Each row below is a small network's average activation on inputs in which a field has the value named, seen along a few directions.
Related values have similar rows: they may be neighbours, one step apart, or belong to one group.
In the rows, 500 means zero.
Random noise pushes rows far along 5 fixed directions. That doesn't count. These rows show it; they differ only by the noise:
[620 451 641 324 561 527 505 349 374 379 527 561 450 554 613]
[559 380 431 420 570 391 679 408 425 487 597 498 601 654 424]
[501 650 642 320 619 455 612 443 354 441 599 636 483 488 652]
[522 584 569 589 435 614 475 457 457 539 495 434 330 483 633]
[588 498 477 514 537 529 556 405 482 541 549 430 403 565 549]
[391 460 578 634 375 590 450 522 452 475 443 475 502 538 523]
[523 375 413 613 502 535 520 438 548 542 504 389 493 632 437]


Values of FIKU:
saz: [411 524 497 499 499 572 442 469 599 564 536 557 551 353 565]
moki: [586 525 471 414 520 442 467 484 449 507 439 592 497 382 465]
mab: [932 467 499 320 663 562 462 308 594 530 542 530 327 528 559]
nenu: [679 527 582 139 729 419 420 471 442 265 533 642 468 550 511]
zozab: [502 531 461 450 418 547 575 499 562 533 520 517 476 482 566]
sep: [605 343 492 421 528 428 610 402 463 502 608 412 512 512 481]
tof: [612 365 507 417 455 518 338 510 514 404 300 579 573 533 455]
livu: [715 628 722 422 496 688 369 452 480 423 465 612 250 214 715]
tam: [375 639 693 482 204 448 429 600 285 422 402 484 517 442 582]
tefi: [349 517 523 454 480 388 473 512 461 413 461 499 597 434 485]
nugag: [629 666 412 421 697 387 531 524 517 558 602 464 349 383 513]
mul: [478 464 554 341 448 418 682 496 315 460 599 541 562 574 500]
The values of FIKU form a network in which each value has 3 neighbours.
- List every value one step from zozab, in the order listed. => saz, mab, mul
- List every value one step from tefi, in the order listed. => sep, tam, nugag
- What is the length, in steps, of the shortest route from tof to livu? => 2
Each value of FIKU is a pair of two hidden parts, and every pair occurs once (2 first parts, 6 second parts).
- Changing only the second part turns moki into sep. tof has the same second part as moki; what does that change turn tof into? => mul
- Changing only the second part turns nenu into zozab. nugag has the same second part as nenu; what does that change turn nugag into? => saz

Values of MESIB:
nus: [394 538 596 457 656 646 389 555 706 534 427 634 591 520 540]
kuz: [637 364 417 451 495 425 415 397 466 563 434 421 437 441 466]
rer: [524 227 560 585 289 547 397 332 473 402 471 372 540 548 421]
ril: [281 592 420 576 626 514 353 651 643 453 391 526 599 596 507]
patus: [558 573 218 504 625 392 579 508 570 613 560 403 550 680 443]
kapob: [449 131 564 644 115 420 580 518 231 389 440 404 582 672 238]
voru: [251 542 622 543 323 446 615 546 399 458 582 546 717 469 553]
kol: [498 603 583 397 507 544 584 462 561 581 500 602 449 394 597]
nurul: [710 342 577 381 571 592 424 353 499 303 437 617 509 454 457]
novuz: [660 505 312 296 867 345 527 460 618 517 567 478 450 463 443]
pugu: [254 525 526 507 868 467 505 662 676 480 572 535 661 633 457]
ras: [719 512 448 427 676 559 421 433 569 444 555 619 425 519 481]
Each value of MESIB is a pair of two hidden parts, and every pair occurs once (2 first parts, 6 second parts).
- Changing only the second part turns novuz into ril. kuz has the same second part as novuz; what does that change turn kuz into? => patus
- Changing only the second part turns ras into voru. nurul has the same second part as ras; what does that change turn nurul into? => rer

Values of KISO:
bisa: [517 511 232 973 211 601 395 713 565 744 419 127 271 519 372]
gev: [436 442 446 604 279 444 639 472 360 498 544 350 562 588 519]
lig: [485 413 608 191 549 269 617 353 287 279 568 599 663 611 521]
zum: [402 567 245 330 832 197 747 593 649 617 563 737 782 496 218]
livik: [ 95 841 580 905 308 640 335 885 629 696 357 714 537 107 511]
zor: [522 412 659 514 211 480 506 468 151 349 363 380 315 394 647]
vota: [768 434 517 224 467 473 733 318 351 489 682 355 410 627 585]
mafad: [637 750 598 677 381 693 555 470 538 648 639 417 255 447 708]
fipeb: [525 659 656 592 275 674 164 593 457 524 307 504 255 307 669]
lim: [683 289 227 676 663 665 560 311 816 682 579 292 424 666 365]
The values of KISO form a line.
- A walk along KISO starts at livik and steps to its neighbour zum. Put bisa, zor, vota, lim in the order it reaches them. => bisa, zor, vota, lim
- What is the length, in steps, of the shortest route from fipeb to mafad? => 6
